Each row has a name. After each piece below comes the name of the row it's from, unless a question asks for something else. Each question is about the rows just above it.

Columns, left to right: V L Q E K
Novu: [-8.59  4.09 -1.30 -1.59 -0.81]
rupe: [-7.57  1.28  0.77 -2.70  2.00]
vomap: [ 4.59  1.28  0.77 -2.70  2.00]
Vepom: [-8.59 -1.59  4.09 -1.30 -3.66]
Which row holds [-2.70  0.77  1.28  4.59] read backwards? | vomap
q: [-8.59 -1.59  4.09 -1.30] | Vepom
q: [ 4.59  1.28  0.77 -2.70  2.00] | vomap
The row with [-7.57  1.28  0.77 -2.70  2.00] is | rupe
Which column holds [ 2.00 -3.66] top down? | K

Columns, left to right: J A T W U M S
Memu: [-6.61  6.79 -6.63  1.77 -6.56 -6.76 -6.49]
Zuzu: [-6.53  6.62 -6.86  2.30 -5.66 -6.93 -6.38]
Zolek: [-3.17  4.11 -4.39 -0.05 -4.48 -3.23 -4.63]
Leni: [-3.76  5.43 -2.95 -1.62 -5.44 -3.05 -4.51]
rek: [-3.28  4.83 -2.21 -1.52 -4.51 -4.68 -2.42]
Sas: [-5.15  5.91 -2.42 -3.04 -4.61 -4.09 -6.12]
beped: [-4.22  5.19 -0.68 -2.80 -3.56 -2.89 -5.52]
pife: [-7.06  6.33 -1.15 -5.89 -5.05 -2.45 -7.30]
suzu: [-4.06  4.74  2.79 -0.99 -2.86 -3.19 -3.14]
manen: [-7.28  6.28  5.23 -3.01 -2.30 -7.09 -6.90]
Which column holds [-5.52 -7.30 -3.14] top down? | S
Which row holds [-6.38 -6.93 -5.66  2.30] read backwards? | Zuzu
[-6.63  6.79 -6.61] is which row, read backwards? | Memu

Columns, left to right: H F X C B
boz: [-5.80 -6.21 -5.67 -5.96  4.24]
murad: [ 5.27 -4.14  5.51  3.64  1.53]
dulob: [-5.79  6.13  5.99  6.78  6.72]
dalog: [ 6.13  6.78  5.99  6.72 -5.80]
[-5.96  3.64  6.78] is in which column, read top down? | C
Put [-5.80  5.99  6.13  6.72  6.78] back in order: which row is it? | dalog
Which column holds this, read top down? [-5.96  3.64] | C

Columns, left to right: P Z G Y N R
Lavum: [-0.73  6.64  6.23  7.52 -3.25  1.79]
mes: [-0.74  0.26  6.03 -2.08 -1.41  6.64]
repa: [ 6.23  7.52  6.64 -3.24  1.79 -0.73]
[-3.24 -0.73  1.79  6.23  6.64  7.52] is which row reordered? | repa
q: [ 0.26  6.03 -2.08] | mes
Put [ 7.52 -3.25  1.79 -0.73  6.64  6.23] back in order: which row is it? | Lavum
Which row holds this, read backwards? [-1.41 -2.08  6.03  0.26 -0.74] | mes
Which row holds this, read backwards? [ 6.64 -1.41 -2.08  6.03  0.26] | mes

Columns, left to right: Deru bipod Kulab Sesik lin bonip Vok sibaz Ronav
pozam: [-2.44  2.15  1.71  2.04  2.39 -2.79  2.34 -1.96 -2.18]
Kidi: [ 3.10  2.68 -3.94  3.86 -3.13 -3.84  3.12 -1.99 -2.27]
doto: [-2.89  2.11  2.08  1.39  2.18 -3.22  1.69 -2.04 -1.68]
fudo: [ 3.05 -2.73 -2.07 -2.75 -3.14  3.60 -2.85  2.57  2.84]
gefev: [ 2.28 -2.84 -2.25 -2.59 -1.66  2.43 -1.42  1.80 -2.18]
gorin: [ 2.64 -4.21 -3.68 -2.71 -2.25  2.81 -2.27  2.84  3.94]
fize: [ 3.12 -3.84 -3.94 -3.13 -2.27  3.86 -1.99  3.11  2.68]
Garov: [ 2.28 -2.84 -2.25 -2.59 -1.66  2.43 -1.42  1.80  2.49]
[-3.94 -3.84 -3.13 -2.27 -1.99  2.68  3.11  3.12  3.86] is which row reordered? | fize
Which row holds [ 3.94  2.84 -2.27  2.81 -2.25 -2.71 -3.68] read backwards? | gorin

Columns, left to right: ven Bef fus ref Nozud favan
Bog: [ 3.05 -0.28  1.01  1.13  0.20  0.31]
fusal: [-3.18  0.60 -2.18  1.13  0.20  0.51]
Fik: [ 4.09 -6.37  3.06 -3.18  0.60 -2.17]
[1.13 1.01] is which row, read backwards? | Bog
Which row holds these entries in another order? [-0.28  0.20  0.31  1.01  1.13  3.05] | Bog
q: [-3.18  0.60 -2.17] | Fik
Which column holds this, read top down? [1.13 1.13] | ref
q: [ 4.09 -6.37] | Fik
Put [ 3.05  0.20  0.31 -0.28  1.01  1.13] back in order: which row is it? | Bog

Columns, left to right: Romav tino Gurum vabo lizas lon luduk Loko
sor: [ 0.41  2.16  0.90 -5.04 -6.87 -6.64 -0.75 -0.95]
kur: [-3.91 -5.53  3.59 -1.46  3.89  4.05 -4.25  1.66]
pumur: [ 1.47 -5.55  0.78 -3.89 -5.53  4.05 -0.69 -3.57]
Nutum: [-0.56  5.66  3.59 -1.46  4.98  4.29  1.70 -1.93]
Zavi: [ 1.47 -5.55  0.78 -3.89 -5.53 -3.68  6.08 -1.14]
[0.41 2.16] is in which row? | sor
Which column holds [ 3.89 -5.53] top down? | lizas
Which row holds [ 1.47 -5.55  0.78 -3.89 -5.53 -3.68  6.08 -1.14]? | Zavi
q: [ 0.90 -5.04 -6.87] | sor
Which row holds [ 1.47 -5.55  0.78 -3.89 -5.53  4.05 -0.69 -3.57]? | pumur
[-4.25 -0.69] is in which column, read top down? | luduk

Columns, left to right: sofog Zekun Kinif Gasi Vobog kezu mon vomo
Mima: [-6.00 -0.25 -7.32 -0.94  2.36  3.49 -4.27  1.02]
dimid: [-0.93  3.49 -4.27 -6.91  1.02  0.50  2.36 -6.09]
viba: [-6.09  0.50 -6.91  1.02 -0.94 -4.27  3.49  2.36]
q: [-6.91  1.02 -0.94 -4.27  3.49] | viba
Put [ 2.36 -6.09  0.50 -6.91  1.02 -0.94 -4.27  3.49] back in order: which row is it? | viba
[ 2.36 -6.91 -4.27  1.02 -0.94  3.49 -6.09  0.50] is which row reordered? | viba
Which column holds [-7.32 -4.27] top down? | Kinif
q: [-0.94  2.36  3.49 -4.27  1.02] | Mima

Columns, left to right: fip Gatu zut beva
Sudaf: [4.88 5.60 4.75 0.99]
laf: [-4.52 -5.03 -4.29 -0.21]
bag: [ 4.95  6.93  5.98 -1.05]
Rolan: [ 4.39  5.70  4.77 -2.19]
Vefa: [ 4.75  5.60  4.88 -1.36]
rovik: [ 0.49 -4.23 -3.64 -1.52]
tobi: [6.90 5.98 5.47 0.00]
[ 4.77  4.88 -3.64  5.47] is in which column, read top down? | zut
The row with [4.75 5.60 4.88] is | Vefa
Which column holds [-0.21 -1.05 -2.19 -1.36 -1.52  0.00] top down? | beva
Which row holds this, read backwards? [-1.05  5.98  6.93] | bag
q: [6.90 5.98] | tobi
Which row holds this, read backwards? [5.98 6.93] | bag

Columns, left to right: kovol Mumu rumo zovod
Dira: [ 0.44 -3.90 -0.41  1.03]
Fol: [-0.41  0.44  1.03 -3.89]
gug: [ 1.07 -6.00 -0.90  1.40]
[ 1.40 -0.90 -6.00] is which row, read backwards? | gug
[-3.90 -0.41  0.44  1.03] is which row reordered? | Dira
Which column holds this, read top down? [-3.90  0.44] | Mumu

Columns, left to right: minu sofu vibo lobuf fimeg selo tis
lor: [-5.59  0.33  5.51  2.65  1.76  4.27 -5.88]
veb: [-1.76  0.79  1.47 -4.95 -0.22 -1.89  4.86]
fen: [ 5.01  0.79  1.47 -4.95 -0.22 -1.89  4.86]
Which row holds [1.76 2.65 5.51] read backwards? | lor
[0.79 0.79] is in which column, read top down? | sofu
Put [-4.95 -1.89 -1.76 -0.22  0.79  1.47  4.86] back in order: which row is it? | veb

Columns, left to right: Diror gari gif zavu feb
ton: [ 3.12 -0.32  0.54 -2.06  2.11]
Geb: [ 2.17  1.21 -0.18 -0.06  2.41]
nopor: [ 1.23  1.39  0.67 -0.45 -1.91]
vesem: [ 4.45 -0.75  0.99 -2.58 -3.31]
nere: [ 2.17 -1.80 -0.18 -0.06  2.22]
rez: [-3.31 -0.76 -2.58  4.45  0.99]
tuzo: [ 7.99 -2.36  1.18 -3.41  7.04]
lefe: [ 1.39  0.67  1.24 -1.91 -0.45]
Put [-2.58  4.45  0.99 -3.31 -0.76] back in order: which row is it? | rez
[ 0.99  4.45 -2.58 -0.76 -3.31] is which row reordered? | rez
Put [-0.45 -1.91  1.24  0.67  1.39] back in order: which row is it? | lefe

Columns, left to right: bube filu pebi Susez Kuga zedod Zekez
mig: [ 1.64 -7.78  7.95  1.58 -2.54 -4.48 -5.01]
Gifer: [-8.08 -5.15 -3.40 -2.71  0.75  3.69  4.36]
fer: [-0.34 -1.81  0.15  3.27  4.14 -8.18  5.95]
doki: [ 0.78 -1.78  5.18 -2.34  6.46 -7.00  3.17]
pum: [ 1.51  8.15  3.59  1.47 -7.88 -5.60  8.07]
pigo: [-1.70 -3.78 -1.53  7.55 -3.21 -1.77 -4.90]
Fidu: [-4.44 -7.97 -1.98 -3.22 -7.82 -8.20  7.81]
bim: [ 3.67 -7.76  2.16  7.99  8.15  4.79 -0.36]
zuze: [ 6.71 -1.67 -3.78 -1.53  1.99  2.09 -2.17]
zir: [-5.34 -1.58  4.22 -2.71  0.75  6.92 -7.49]
Which column holds this, read top down? [ 5.18  3.59 -1.53 -1.98] | pebi
Which column holds [3.67 6.71] top down? | bube
Where do [ 4.79 -0.36] appear? | bim
q: [-1.67 -3.78 -1.53] | zuze
The row with [-5.34 -1.58  4.22 -2.71  0.75  6.92 -7.49] is | zir

Columns, left to right: tav meb Vum Buri rukub siv rigi sabu Zino
bini: [-3.48  0.01 -0.15 -0.57  4.05  4.99 -3.60 -0.20  3.24]
sivab: [-1.87  6.40 -4.24  4.22 -3.94 -2.60  2.28  6.67 -0.44]
mef: [-3.38  2.89  2.79  7.37  1.49  7.70 -6.60 -7.81 -1.81]
vomop: [ 4.30 -3.69  3.83  6.19 -7.90  4.57 -0.34  7.82 -3.12]
tebe: [ 3.83  4.30  4.57  7.82  6.19 -7.90 -3.69 -0.34 -1.21]
kibof: [-0.44 -4.24 -3.94  6.67  6.40 -2.59  2.28  4.22 -1.87]
kar: [-3.48  0.01 -0.15 -0.57  4.05 -2.00 -0.10  6.72 -5.50]
Mino: [ 6.19 -1.21  4.57 -0.34  7.82  4.30  3.83 -7.91 -3.69]
[-1.21 -0.34 -3.69 -7.90  6.19  7.82  4.57  4.30  3.83] is which row reordered? | tebe
[ 1.49 -7.90] is in which column, read top down? | rukub
Put [-0.44 -1.87  6.40 -4.24  4.22 -3.94 -2.60  2.28  6.67] back in order: which row is it? | sivab
q: [ 4.30 -3.69  3.83  6.19 -7.90  4.57] | vomop
[-0.34 -3.69 -7.90  6.19  7.82  4.57  4.30  3.83] is which row, read backwards? | tebe

Columns, left to right: pubu tase zafis lani
baf: [4.06 5.86 0.82 3.63]
Gosib: [ 2.70 -4.91 -5.61  1.01]
sisav: [ 2.70 -4.91 -5.61  4.25]
nufe: [-0.02  3.84 -2.81  6.44]
gotep: [ 3.36 -1.43 -5.74  4.25]
[ 2.70 -4.91 -5.61  1.01] is in which row? | Gosib
[2.70 2.70] is in which column, read top down? | pubu

Columns, left to right: Salo pip fazat zomab Pap sube goliv rimu
vafu: [-0.63 -4.62  6.33 -1.11  1.02 -1.24  5.09 -0.39]
zas: [ 3.78 -2.75  1.15 -5.65  5.80 -3.52  0.93 -0.01]
fav: [ 2.65  1.51 -5.13 -4.96 -1.16  3.52 -5.75 -3.14]
Sut: [-5.41  0.33 -2.32  1.57 -5.12  2.73 -1.42  0.91]
bal: [-3.25  3.79 -2.75  1.15 -5.65  1.49 -1.36  0.42]
Muva: [-5.13  1.51 -4.95  3.52 -5.75  2.65 -3.14 -1.16]
Firo: [-5.34 -2.67  3.81  1.74 -6.58  2.22  3.97  0.79]
zavel: [ 2.60 -3.14  3.64 -1.54  3.96 -2.02  1.60  1.56]
Lirod: [ 6.68  1.08  2.99 -3.35  8.05 -2.84  1.28 -1.35]
gir: [-1.34  4.92 -5.84 -0.57 -2.65  0.88 -5.11  0.31]
[ 3.79 -2.75  1.15 -5.65] is in which row? | bal
Which column holds this, read top down? [-1.36 -3.14] | goliv
[-1.16 -3.14  2.65 -5.75  3.52 -4.95  1.51 -5.13] is which row reordered? | Muva
[ 1.49  2.65  2.22 -2.02 -2.84  0.88] is in which column, read top down? | sube
Which row holds this, read backwards? [-5.11  0.88 -2.65 -0.57 -5.84  4.92] | gir
Which row holds this, read backwards? [ 1.60 -2.02  3.96 -1.54] | zavel

Columns, left to right: tosi meriv kapos voki Lubit vob mez dav
gid: [-6.24 -3.46 -2.53  2.71  0.75 -3.28 -2.67 -1.35]
peta: [ 6.61  1.29 -3.96 -2.48 -3.20  0.44  2.02  1.81]
bibak: [-0.44  1.29 -3.96 -2.48 -3.20  0.44  2.02  1.81]
Zofit: [ 6.45  2.07  1.29 -3.02  0.83  4.37  0.49  1.78]
gele: [ 0.48 -2.73  1.84  1.34  3.24 -0.72 -1.25 -2.09]
nifi: [ 6.55 -2.61 -6.08 -4.91  6.54  6.84 -2.46  3.55]
Which column holds this, read top down? [-6.24  6.61] | tosi
q: [-3.28 -2.67] | gid

Columns, left to right: Puga tudu dofop Vomu nez genid Ginen sasa repe
figu: [ 3.81 -3.79  0.28 -8.52  0.20 -5.77 -7.49 -0.54  6.27]
fizo: [-6.34 -2.54  3.74 -4.72  1.94 -7.42  6.15  2.20 -7.37]
kifin: [-8.52 -3.79 -5.77  3.81 -0.54  0.28  6.26  0.20 -7.49]
Which row holds these entries in another order? [-0.54  0.28 -7.49  0.20 -5.77 -3.79  6.26 -8.52  3.81] | kifin
Which column holds [0.28 3.74] top down? | dofop
q: [ 3.81 -3.79  0.28 -8.52] | figu

Columns, left to right: Faso povev sumip bot Moveb Garu Reso ririd gitus zirep
ruge: [-2.80  2.82  5.81 -2.28 -0.54 -5.57 -2.89  1.57 -1.22 -8.40]
Rap: [-1.61 -0.20  2.78 -2.21 -5.88 -1.31  2.08 -2.42  1.90 -8.19]
bepu: [-0.54  5.81 -5.57 -1.22 -2.89 -2.80  2.81 -2.28  1.57 -8.40]
[-2.28 -1.22 -2.89 -8.40 -5.57  1.57 -2.80  2.81 -0.54  5.81] is which row reordered? | bepu
Which row holds [ 5.81  2.82 -2.80] read backwards? | ruge
Which row holds these entries in another order? [-8.40 -5.57 -2.89 -2.80 -2.28 -1.22 -0.54  1.57  2.82  5.81] | ruge

Columns, left to right: Vizi viv rud vizag
Raf: [-1.20 -1.56  1.11  2.30]
fir: [ 1.69 -4.22 -2.10  1.80]
risur: [ 0.96  1.40 -1.09 -3.25]
tefop: [ 0.89 -1.77 -1.45 -5.43]
Bula: [ 2.06 -0.39 -2.08 -2.94]
sepe: [-1.45 -2.38  1.09 -5.77]
Gal: [-1.27  0.26  1.40  3.45]
Tise: [-1.45 -1.56  1.11  2.30]
ziz: [-0.39  2.06 -2.12 -1.87]
pib: [-0.28  5.11  0.83 -4.73]
maf: [ 1.29 -1.45 -1.77 -1.41]
q: [ 1.29 -1.45 -1.77 -1.41] | maf
Where do [-1.45 -1.77 -1.41] appear? | maf
Put [ 1.11  2.30 -1.45 -1.56] back in order: which row is it? | Tise
q: [ 2.06 -0.39] | Bula
Which column holds [-1.77 -0.39 -2.38  0.26] top down? | viv

Columns, left to right: renav votif mimit goto kugik vepag Fom Puno
dez: [ 2.31 -4.54 -6.47  0.27 -7.48 -0.23 -2.65  0.80]
zan: [-2.65 -6.47 -7.48 -0.23  0.27  2.32 -4.54  0.80]
Nafon: [ 0.80 -4.54 -7.48  2.32 -0.23  0.27 -2.65 -6.47]
[-0.23 -2.65  0.80  2.31 -4.54 -6.47  0.27 -7.48] is which row reordered? | dez
Which row holds these entries in another order? [-7.48 -6.47 -4.54 -2.65 -0.23  0.27  0.80  2.31] | dez
q: [ 2.31 -4.54 -6.47  0.27 -7.48 -0.23 -2.65  0.80] | dez
q: [-2.65 -6.47 -7.48 -0.23  0.27  2.32 -4.54  0.80] | zan

Columns, left to right: nel pubap neb mevil Fuvef tegok fumat favus Vavus genar
Ruba: [-4.66 -0.27 -6.55  3.92  5.90  4.73  0.58  5.92  4.79  1.45]
gagit: [-1.69  2.75 -6.55  5.82  5.38  2.03 -2.61 -5.64 -5.63 -2.80]
turu: [ 2.04 -2.88 -6.55 -5.58 -5.26 -1.77  2.83  5.63  5.54  1.97]
Miru: [-4.07 -5.95 -6.55 -4.40 -0.32  3.92  5.95  4.61  0.52 -4.57]
vike: [ 4.51  5.84 -6.55  2.95 -1.51 -5.05 -5.70 -3.37  1.26  5.52]
rimaz: [ 2.03  5.82 -2.80 -2.62  2.75 -5.64 -5.63  5.38 -1.69 -6.55]
datoz: [-6.55 -1.69 -5.63  5.39  2.03  5.82  2.75 -5.64 -2.61 -2.80]
rike: [ 4.57  6.23 -6.55  3.75 -0.47 -4.51 -5.87 -4.08  0.14  4.17]
[-6.55 -1.69 -5.63  5.39  2.03  5.82  2.75 -5.64] is in which row? | datoz
Where do [ 4.51  5.84 -6.55  2.95 -1.51 -5.05 -5.70] appear? | vike
Which row holds [ 2.83 -1.77] read backwards? | turu
Which row holds these entries in another order? [ 5.82  5.38  2.03 -2.61 -5.64 -5.63 -2.80 -1.69  2.75 -6.55] | gagit
Which row holds these entries in another order? [-5.64 -5.63 -2.80 -1.69  2.75 -6.55  5.82  5.38  2.03 -2.61] | gagit

Columns, left to right: barir tad zogod vifut fesa
Neku: [-1.98  0.06  0.52  1.07 -1.96]
Siga: [-0.60  1.57 -1.48 -0.54  2.72]
guf: [ 0.41  1.70 -6.70 -1.69 -0.99]
Fezi: [-0.27 -1.59 -0.92  3.17  1.34]
Peduv: [-0.26  0.63  0.31  4.70  3.05]
devel: [-2.11 -1.37 -0.03  0.21 -0.62]
Muza: [ 0.57  2.27  0.02  3.99 -0.61]
vanu: [-1.70  1.70 -0.99 -6.70  0.41]
kugo: [-0.16  2.28 -0.02 -1.56  1.62]
nofu: [-1.35  0.09  1.07 -1.96  0.52]
[-1.96  1.07  0.52] is which row, read backwards? | Neku
[-6.70 -1.70 -0.99  0.41  1.70] is which row reordered? | vanu
Where do [-1.96  0.52] appear? | nofu

Columns, left to right: raz movoz Nosug damiv
dil: [-2.81  1.58  2.13  5.97]
zod: [-1.98 -5.45  8.06  4.41]
fid: [ 0.09  4.41 -5.45  8.06]
teso: [-1.22 -1.93 -3.95  1.90]
kipov: [-1.22 -1.93 -3.95  5.70]
[-1.22 -1.93 -3.95  5.70] is in which row? | kipov
q: [-5.45  8.06  4.41] | zod
Which row holds [ 1.58 -2.81] read backwards? | dil
Which row holds [-1.98 -5.45]? | zod
Which column holds [ 1.58 -5.45  4.41] top down? | movoz
[ 0.09 -1.22 -1.22] is in which column, read top down? | raz

Columns, left to right: nanib Liguv Fibog zez
Bok: [ 6.61  0.88  6.19 -1.24]
Bipep: [ 0.89 -1.24  6.19 -2.47]
Saliz: [ 6.19 -1.24  0.89  6.61]
Which row holds [6.19 0.88 6.61] read backwards? | Bok
Which row holds these entries in another order? [-1.24  0.89  6.19  6.61] | Saliz

Columns, left to right: bive vevog Tobus kifeg sepi kog bige
tipa: [-6.40 -1.91 -1.65  1.97 -7.35  1.56 -1.09]
lem: [ 4.06 -3.36 -3.22  5.00 -3.47  1.75 -2.84]
pibez: [-1.65 -7.35  1.56 -1.91 -1.08  1.97 -6.40]
fepid: [ 4.06  1.75 -2.84 -3.36  5.01 -3.47 -3.22]
Tozop: [ 4.28 -3.53  4.45 -3.69  5.99 -4.31  2.37]
Sur: [-2.25 -5.15  4.39 -0.41 -1.89 -1.19  3.09]
rof: [-6.70 -1.97 -1.59  1.88 -7.69  1.62 -1.01]
Which column holds this, read top down? [ 1.97 -3.47] | kog
Which row holds [-1.65 -1.91 -6.40] read backwards? | tipa
Which row holds [-1.09  1.56 -7.35  1.97 -1.65] read backwards? | tipa
Where do [-2.25 -5.15] appear? | Sur
[-1.09  1.56 -7.35  1.97 -1.65 -1.91 -6.40] is which row reordered? | tipa
Which row holds these entries in another order? [-3.36  5.01 -3.47 -3.22  4.06  1.75 -2.84] | fepid
[ 1.97 -1.08 -1.91  1.56 -7.35] is which row, read backwards? | pibez

